Each row below is a small network's average activation on inputs in which a field has the value named, seen along a few directions.
Related values have similar rows: they may be neighbours, one step apart, or belong to one group.
Random noise pushes rows far along 8 fixed directions. That doesn't count. These rows show it; they differ only by the noise:
[ 408  162 -154  213 -106  -99 -180 -115  137 -137  315  175   20   -2
  163  208  127 -171   93 -426  170   38 -183  -55]
[ 277  340  -54  -30  181 -169   63 -134  166 -171 -169  105    2   71
    8   -9  -40   39  150 -143  232    1 -159  120]
[ 109  288  113  145  -99  228  -20   86  -86  -51 -188  -24   -5    1
   72   88   75   91  122 -138   69   96 -190 -357]
[ 205  195 -152  -19  -71  247 -334 -257  293 -154  130  266  -41  -95
  307  168  -65 -117  451   97  119  -80  -94   22]
[  29   55   26 -300  206  -52 -381 -141 -230 -261 -140   30  189   -2
  326 -165  -41  135  107  -41   66  308  -30 -215]
[ -90 -484  -27 -127 -174 -269   98  -52  249    7  122  -46 -168  -11
  118  -48  -91  -68 -171  112 -190  -98  297  469]
[  61 -236  264  -86 -246  257 -239   48  169  -84 -174  -96 -287  -22
  232  147  -63   18   19  228  -76  148   47 -175]
[ 199  136 -316   15 -114  -25  -70 -136  168  -11  266   23 -129 -126
   39  141  164 -175   59 -115   88 -163 -141  290]
[ 102  605 -261   16  109  173  -86 -153  -87  -83  -34  135  165 -100
   88    1   91   28  367 -121  195  -76 -275  -92]
[  57 -170  162  -18   93 -403  -13  -44  -60 -206  -53  126  240  162
  252 -171 -160  106  -63 -294  -15  246  178  -93]


N, 16 values:
n13: [-197  340 -132   75 -297  237 -200  -86  487  294   69   98 -215 -234
   91  221 -153 -322  139  339  -47 -267  183  116]
n3: [ -95 -275   39  -35 -113 -154 -415   33 -338 -193  238  181  525   40
  467  -82 -155 -106    4 -213   85  469  235 -607]
n6: [-293   83 -277  200  -73 -238   70 -181  179  161  436  348  292 -140
   56   55 -350 -231  107   93    2 -337  476  227]
n15: [ 236  252    6 -214   59  -10   29  -73  238  191 -127 -227 -352 -140
 -288  139  -71 -299 -148  303  415  -63  -86  258]
n11: [ 118  137  167 -145   21 -358 -263 -173  111  -35  -89   55  132   41
  188  -21 -365  -85 -138 -154  155  234   52 -147]
n4: [ -38 -546  202 -258  308  326  -92 -110  -15 -152  -94  146  -37  229
  176  -77  -37  267  228  360 -126  170  -54   16]
n16: [ 132 -104  -55  418 -214  -16   84    8  415  -62  359  529   99  115
  -14  224 -137 -184  383  -51 -116 -308   99  122]
n1: [ 182  -74  -61  226  -30  202  170 -125  418  169  232   57 -282   12
  -94  214   28 -187  121   -9  102 -213 -139  204]
n10: [ -27  220 -428  -98  510 -197 -179 -222 -283 -115  309  201  426 -104
 -140 -164  117  -44  261 -248   16 -144 -121  304]
n5: [ -50   64  174  319 -118 -208  444  119  530  152 -139  213 -114  218
 -115   26 -343   65  190   85 -108 -268  311  144]
n9: [  85  744  126  200 -162   33  255   17   61  182 -277   84    3 -166
 -264  195 -180 -189   91  -26  252 -172  -99 -110]
n14: [ 376 -562  307  135  359 -127  342  -46  298 -243 -130  228  -51  412
 -125  -78   61  322  133 -148 -108  -27 -115  341]
n2: [-172  410 -241 -298  106 -522  111  -22   33   75  -92  -74  -53  -60
 -214 -208 -215 -149 -252  302  326 -148  288  311]
n7: [ 231 -124  107 -130  284 -248 -167 -138  170 -133  -47  -74 -135  174
    6   10 -180  -36 -269   51   74  259   80  -45]
n8: [  27  448  117   57   99  -15  180   20   36 -124 -393  205  275   88
 -141 -109 -269  107  295   22  206   48  -67  -41]
n12: [-126 -213  297   16    7  207  400  288   82   34 -350 -272 -332  179
 -303  -48  119  245 -226  330 -145 -115  -92 -151]
N is arranged as a network in which each value has 4 neighbours.
Q: Name the neighbours of n15, in listed order.
A: n3, n6, n1, n9
Q: Name the neighbours of n16, in listed order.
A: n10, n5, n2, n8
Each value of N is a pair of two hidden parts, and every pair occurs once (4 first parts, 4 second parts).
Q: n8 and n14 share the first part; n8 and n9 share the second. Which value has the first part of n9 and the second part of n14?
A: n11
Q: n13 and n10 share the first part; n13 and n5 share the second. Which value has the first part of n5 and the second part of n10?
A: n16
Q: n4 and n12 share the first part; n4 and n1 share the second. Which value has the first part of n1 and the second part of n12?
A: n7
